These are the activations of a small neural network, seen along a few directions. Each row is one input.
Each table varies a few parts of the input and shows all the possible inputs, shuffled.
A made-up example of a description, with smaller parts first: values(2) and (point or line(9) or (line(6) and ring(8))).
Shared parts are said once, and a part with two or three values counts as separate values.
In the rows, 128 means zero.

Other details of the inputs vary at random and push rows far along two fixed directions, the same in every table; ignore that.

A family of inputs:
r1: [128 109 120 122 125  92 128  95 121 113  99 106 114]
r2: [117 135 101 127 137 114 147  99 129 124  97  99 143]
r3: [130 152 140 139 111 149 103 140 150 113 123 132 107]
r4: [128 141 141 146 144 165 133 144 137 114 160 131 118]
r5: [112 110 150  93  78 106 128 154 121 234 129  94 158]
r6: [142 132 125 142 127 131 127 152 115 105 172 159 114]
r7: [117 136 143 142 134 164 129 138 143 106 160 141 130]
r8: [128 124 102 112 153  90 142  96 129 127 107 121 130]
r9: [150 135 141 129 124 140 107 144 137 110 118 153 110]
r10: [126 109 118 129 138  97 128 101 111 117  89 112 125]
r11: [126 100 119 134 161 107 161  93 110 107 134 105 122]
r12: [108 104 147  90  95 114 106 166 107 219 118  79 165]
r13: [ 98 118 111 142 126 110 152  91 110 112 145 109 149]
r14: [134 119 146 131 141 148 127 142 136  99 159 156 123]
r15: [114 130 119 138 114 108 146  83 130 134 100 107 121]
r16: [133 107 113 124 119  99 139  89 122 122  98 117 118]
r17: [138 134 132 128 136 141 113 155 138 113 112 159 109]
r18: [116 124 111 135 112 115 141  85 130 128  98 103 126]
r19: [152 148 127 124 144 136 114 146 144 118 126 159 124]
r20: [128  91 112 136 163 114 149  92 111 121 137 108 129]
r21: [134 135 161  94  96 154  91 223 133 211 144 120 165]
r22: [102 125 108 133 135 115 143 103 125 126  88 104 130]
r23: [154 144 125 122 138 141 117 152 142 112 121 154 122]
r24: [109 118 131  73 109 107 120 162 126 229 135  89 171]
r25: [115 139 103 129 143 109 144  94 131 130 102 104 144]
r26: [132 152 138 140 117 155 110 140 144 116 118 139 117]
r27: [118 150 143 134 127 165 127 132 122 106 162 147 130]
r28: [130 134 132 153 149 172 123 138 140 121 161 134 123]
r29: [151 138 143 133 115 134 115 135 142 121 124 162 100]
r30: [152 140 132 133 139 137 113 158 136 109 115 153 124]
r31: [136 131 145 123 134 150 125 137 112  99 161 162 123]
r32: [135 127 135 138 127 136 122 142 123  97 169 165 127]
r33: [107 125  99 149 128 106 158  94  99 114 147 101 135]
r34: [150 140 143 138 115 130 123 137 145 125 124 167 104]
Description of these inputs: values(2) and (line(6) or line(11)).
The inputs of r33 and r6 match in every part but the values(2) part. If r12 is changed in the same way as r33 into r6, which row does it become?
Answer: r10
Start at r24 and move only the line(11) part, one step at a time. The first step leads to r25. Which rows follow, in order?
Answer: r2, r21, r22, r12, r26, r3, r18, r15, r5

A family of inputs:
r35: [135 163 163 156 120 199 101 160 169  90 143 181 102]
r36: [112 119  88 143 149  73 158  26 131  64  58 109 112]
r37: [166 154 144 154 145 179  99 160 159  76 115 175  94]
r38: [106 118 127 130 134 131 144  90 118 126 104  94 136]
r39: [128 121  90 126 144  80 153  86 113 113  83 104 146]
r40: [120 117 110 119 120  79 144  75 118 124  83 100 116]
r41: [115 131  68 155 174  69 171  46 115  67  61 106 123]
r42: [125  92 130  90 109  84 140 131  95 171 144 114 144]
r43: [143 182 139 151 128 192  92 172 170  97 138 160 113]
r44: [148 161 149 133 126 193  96 206 145 124 191 173 135]
r45: [100 125 126 116 110 115 131 104 134 146 112  98 145]
r46: [122  92 117  93 139  91 134 151  97 172 137 103 156]
r47: [104 116 108 125 147 114 148 126 106 140 146  99 153]
r48: [128 100  91 122 157  81 159  85 103 102 113 106 142]
r49: [126 110 125 137 138 110 140  81 133  90  85 131 111]
r50: [120  86 130  85 116  86 136 130 104 166 140 119 158]
r51: [111 116 144 122 126 149 117 164 126 175 127  97 145]
r52: [111 122 120 129  97 109 129 115 124 168 121  87 134]
r53: [164 142 133 176 142 153 117 123 144  52 146 185  73]
r54: [110 103 151  83  85 119 126 175 100 218 182 105 164]
r55: [126 101  82 152 145  64 170  45 100  82 108 113 113]
r56: [155 184 122 154 148 156 115 128 152  53 112 196  99]
r57: [127 115  98 119 141  87 138  88 124 119  77  90 135]
r58: [149 176 125 157 136 148 117 126 162  51 113 203  98]
r59: [129  96 120 120 156 101 147  83 103 102 117 115 128]
r60: [135 184 137 155 138 190  92 177 167 102 137 159 107]
r61: [165 144 129 162 168 163 117 132 147  41 138 178  93]
r62: [160 185 136 153 162 193 126 148 200 126 162 186  98]
r63: [157 179 136 150 120 152 111 150 153  80 127 198  91]
r64: [120 140 127 112 111 135 124 162 126 171 136 110 167]
r65: [108 124 144  77  90 125 118 175 108 224 145  98 184]
r66: [119 103 159 112  77 140 110 174 120 218 148  96 144]
r67: [163 142 161 133 148 182  86 212 145 113 169 184 105]
r68: [109  90 152  92 121 134 117 189 104 214 170  85 169]
r69: [124 102  91 169 144  80 166  27 116  71  64 101  94]
r70: [145 156 168 136 131 203  95 186 144 111 184 176 118]
r71: [125 118 102 164 151  94 166  30 122  52  65 120  86]
r72: [162 138 175 125 125 180  87 196 155 105 175 202 104]
r73: [135 190 132 158 138 183 105 182 158 101 146 173 119]
r74: [160 141 154 146 134 159 112 148 140  77 156 186  85]
r75: [110 136 137 108  89 119 132 149 118 183 141 113 150]
r76: [109 120 134 139 114 128 143  99 123 133 113 104 119]
r77: [117 113 134 123 124 140 129 135 123 156 118  90 149]
r78: [152 152 161 143 134 203  95 199 151 110 186 168 121]
r79: [126 107 120 124 145 107 143  81 116 109  80 109 122]
r80: [121 108  89 128 164  79 167  50  98  77 104 116 130]
r81: [108 105 151  83  96 129 121 176 115 200 180 119 171]
r82: [117 106 132 113  96 114 132 151 104 188 175 107 152]
r83: [119 115 110 171 140 115 158  67 116  83 138 111 108]
r84: [119  97 109 131 156  95 146  94 115 121  76  91 125]
r85: [177 168 130 141 170 164 125 141 193 120 139 193  89]
r86: [108 118 155  83  73 124 108 173 120 228 144  88 155]
r87: [129 132  82 171 142  82 152  33 130  58  67 116  89]
r88: [107  85 166  82  96 129 119 172 110 212 175 100 171]
r89: [160 176 118 175 125 144 115 129 154  64 120 194  84]
r90: [108 120 151  74  90 135 103 174 119 225 138  86 171]
r91: [108 136 139 107  97 128 125 150 131 171 140 126 161]
r92: [123 107 131  81 113  98 116 131 113 182 101  95 152]
r93: [107 121 110 124 142 116 153  92 105 117 141 109 149]
r94: [121 107 121  93 127  96 116 148 118 183 100  87 147]
r95: [108  99 139 119 116 115 146 112 103 154 153  97 137]
r96: [111 128 114 133  95 104 141 118 115 168 129 101 147]
The inputs of r84 and r51 match in every part but one. If r40 is changed in the same way as r84 into r51, which row does it become?
Answer: r86
The inputs of r78 and r61 match in every part but one. If r90 is changed in the same way as r78 into r61, which row does it become?
Answer: r92
What do these inputs look like to the network?
Answer: values(2) and (point or (ring(5) and line(6)))
Change only the ring(5) part in r65. List by row number the other rows that result.
Answer: r38, r70, r90, r93
Change only the values(2) part in r54. List by row number the other rows that result.
Answer: r42

A family of inputs:
r97: [120 130 126 131 128 128 134 126 125 128 131 126 132]
r98: [128 131 128 126 122 123 125 125 131 129 114 127 127]
r99: [129 124 124 124 135 123 127 128 126 124 130 127 130]
r100: [146 151 145 141 137 168 110 161 147 103 143 168 108]
r101: [130 128 126 127 132 123 134 124 126 129 132 130 130]
r102: [131 130 122 129 129 124 126 128 129 133 115 125 125]
r103: [129 132 126 125 128 126 127 123 135 133 115 127 127]
r104: [129 130 125 130 123 123 125 128 126 130 115 126 125]
r105: [128 133 126 124 128 127 126 121 134 134 117 127 126]
r106: [126 133 128 125 122 125 125 121 132 131 117 127 126]
r107: [122 130 124 130 134 129 135 127 128 130 130 125 133]
r108: [126 128 126 127 128 123 134 126 123 126 130 132 131]
r109: [126 132 128 125 122 126 125 120 130 132 117 128 126]
r110: [127 131 128 126 121 125 126 122 132 131 115 128 127]
r111: [129 126 126 128 122 123 133 122 124 127 134 130 127]
r112: [122 130 124 130 127 129 131 126 124 125 132 124 135]
r113: [132 120 126 127 130 123 131 124 128 129 132 129 125]
r114: [130 120 128 129 124 123 130 123 125 126 132 130 125]
r115: [127 130 128 125 121 124 126 124 134 129 114 127 127]
r116: [125 128 124 131 128 129 134 123 130 131 134 124 129]
r117: [126 129 124 124 127 123 129 127 121 123 132 128 131]
r118: [122 126 130 133 125 129 130 123 126 127 132 122 126]
r119: [128 128 128 128 126 122 133 124 123 127 132 131 130]
r120: [129 131 127 128 122 122 126 127 130 129 114 126 127]
r121: [125 126 129 132 133 131 132 124 128 130 130 122 130]
r122: [131 126 125 127 128 124 134 123 127 130 133 129 127]
r123: [127 121 132 128 126 126 129 123 124 126 130 125 123]
r124: [125 126 126 130 134 132 130 126 127 127 129 121 134]
r125: [128 123 128 124 136 128 127 127 124 124 128 123 128]
r126: [123 126 128 131 128 132 129 126 124 124 129 122 133]
r127: [131 122 127 128 134 123 130 125 127 128 130 130 129]
r128: [128 122 126 126 136 123 132 128 127 128 128 131 129]
r129: [128 133 126 124 128 126 126 122 135 133 116 126 127]
r130: [123 125 131 133 126 130 131 123 125 127 131 123 130]
r131: [130 122 126 127 132 122 129 125 128 129 132 129 125]
r132: [129 122 129 129 127 122 130 125 124 126 131 131 128]
r133: [122 126 127 130 135 132 133 127 128 129 128 123 131]
r134: [127 104 171  77  79 144  96 215 118 237 171 112 162]
r135: [123 132 122 128 133 128 130 126 127 127 132 122 133]
r136: [126 124 128 132 129 132 132 123 129 130 132 122 127]
r137: [122 130 127 132 123 126 132 123 127 128 134 124 128]
r138: [131 121 131 128 134 128 131 125 126 128 128 125 127]
r139: [123 128 126 132 122 128 133 122 127 129 134 125 128]
r140: [126 121 132 127 130 128 131 127 122 125 126 127 127]
r141: [126 122 128 127 130 123 131 127 124 125 128 132 129]
r142: [128 128 124 125 134 124 135 127 126 129 130 131 131]
r143: [128 122 126 126 129 123 128 127 123 123 129 130 132]
r144: [131 130 126 126 128 124 127 128 135 130 113 125 127]
r145: [127 123 125 125 129 122 126 127 122 122 130 128 130]
r146: [127 128 127 128 124 121 132 123 124 127 134 130 126]
r147: [123 127 125 128 134 131 128 127 127 126 130 120 131]
r148: [121 127 127 129 128 130 127 126 124 123 130 120 131]
r149: [130 131 126 124 127 124 127 125 137 131 113 126 127]
r150: [128 130 122 124 133 123 130 127 125 126 132 127 132]
r151: [125 130 126 132 131 128 133 124 129 131 133 125 132]
r152: [124 126 128 131 131 130 131 123 129 130 132 121 127]
r153: [130 122 128 126 136 129 129 127 125 125 127 124 131]
r154: [128 130 128 127 122 123 126 127 132 128 113 126 127]
r155: [132 130 123 129 129 124 126 128 129 132 114 125 125]
r156: [130 122 130 127 133 127 130 124 127 128 130 124 123]
r157: [124 130 125 131 130 127 132 123 130 131 134 123 128]
r158: [132 130 124 129 128 122 125 129 132 131 113 124 126]
r159: [148 159 141 145 123 161 102 162 150 105 131 167 106]
r160: [131 131 125 127 128 123 127 128 133 131 114 125 127]
r161: [124 130 123 129 133 130 132 126 127 128 131 123 136]
r162: [131 120 130 128 131 128 131 123 127 128 130 125 124]
r163: [128 121 133 129 128 127 130 124 123 125 129 126 127]
r164: [129 128 125 127 130 122 133 124 127 130 133 129 127]
r165: [148 160 141 140 129 163 104 160 156 108 131 168 108]
r166: [129 130 124 130 123 123 125 127 125 130 116 126 125]
r167: [123 130 127 133 125 127 133 123 126 128 133 126 132]
r168: [120 125 129 131 129 131 132 126 125 127 128 124 130]
r169: [126 123 129 125 130 127 126 127 121 121 128 124 128]
r170: [130 128 123 125 133 125 132 127 125 126 131 129 134]
r171: [139 160 139 144 127 167 107 160 146 100 150 165 114]
r172: [128 128 125 126 127 124 131 126 122 124 131 129 134]
r173: [129 120 132 129 125 127 130 123 124 126 130 126 123]
r174: [128 122 130 127 130 128 128 126 121 122 127 125 130]
r175: [128 122 128 128 126 121 129 124 125 126 132 130 125]
r176: [131 122 124 125 135 124 129 127 126 125 129 129 132]
What do these inputs look like to the network?
Answer: values(2) and (line(10) or (ring(5) and line(6)))
The inputs of r172 and r170 match in every part but the values(2) part. If r132 is changed in the same way as r172 into r170, which row does it become?
Answer: r127
The inputs of r125 and r169 match in every part but the values(2) part. If r100 is changed in the same way as r125 into r169, which row does it become?
Answer: r140
The inputs of r168 and r133 match in every part but the values(2) part. If r137 is changed in the same way as r168 into r133, which row does it become?
Answer: r157
Change only the values(2) part in r171. List by row number the other rows that result.
Answer: r135
Change only the line(10) part in r110. List by row number the other rows that result.
Answer: r98, r104, r106, r109, r115, r120, r154, r159, r166
Change only the ring(5) part in r170. List by row number the other rows that result.
Answer: r124, r153, r161, r176

A family of inputs:
r177: [123 129 130 113 133 126 121 128 142 144 107 120 133]
r178: [121 122 121 128 126 126 137 121 124 144 155 112 129]
r179: [122 114 133 136 110 121 140 124 121 143 142 129 121]
r180: [125 118 129 128 149 139 129 144 117 135 127 114 143]
r181: [129 108 130 124 139 134 121 136 116 128 147 111 131]
r182: [123 116 135 116 135 131 129 120 126 132 152 116 136]
r183: [118 134 120 133 135 134 144 131 127 149 136 119 139]
r184: [122 105 144 121 118 126 134 121 121 133 136 132 128]
r185: [159 167 156 142 126 178  96 154 165  89 129 187  89]
r186: [123 148  73 183 164 101 168  27 150  45  68 119 104]
r187: [130  98 142 131 124 126 124 136 112 129 133 125 125]
r188: [116 131 121 123 117 124 128 126 116 129 153 118 141]
r189: [118 122 136 128 101 114 133 127 113 130 140 129 135]
r190: [164 157 150 150 130 179  91 169 154  84 123 179  84]
r191: [118 125 132 119 144 138 138 128 127 139 131 120 147]
r192: [131 123 129 122 139 125 115 145 135 136 104 112 129]
r193: [128 138 129 120 101 114 119 124 122 139 112 126 129]
r194: [118 145 119 121 116 116 118 132 134 141 109 121 140]
r195: [112 140 120 125 125 129 138 134 118 136 134 119 153]
r196: [134 132 131 128 110 117 127 122 132 152 115 123 116]
r197: [154 116 110  98 147  89 135 141 116 134 136 156 137]
What do these inputs look like to the network?
Answer: point or (line(4) and ring(5))
Change only the ring(5) part in r180. List by row number the other rows that result.
Answer: r181, r187, r190, r192
Change only the line(4) part in r183. List by row number the other rows that result.
Answer: r180, r191, r195
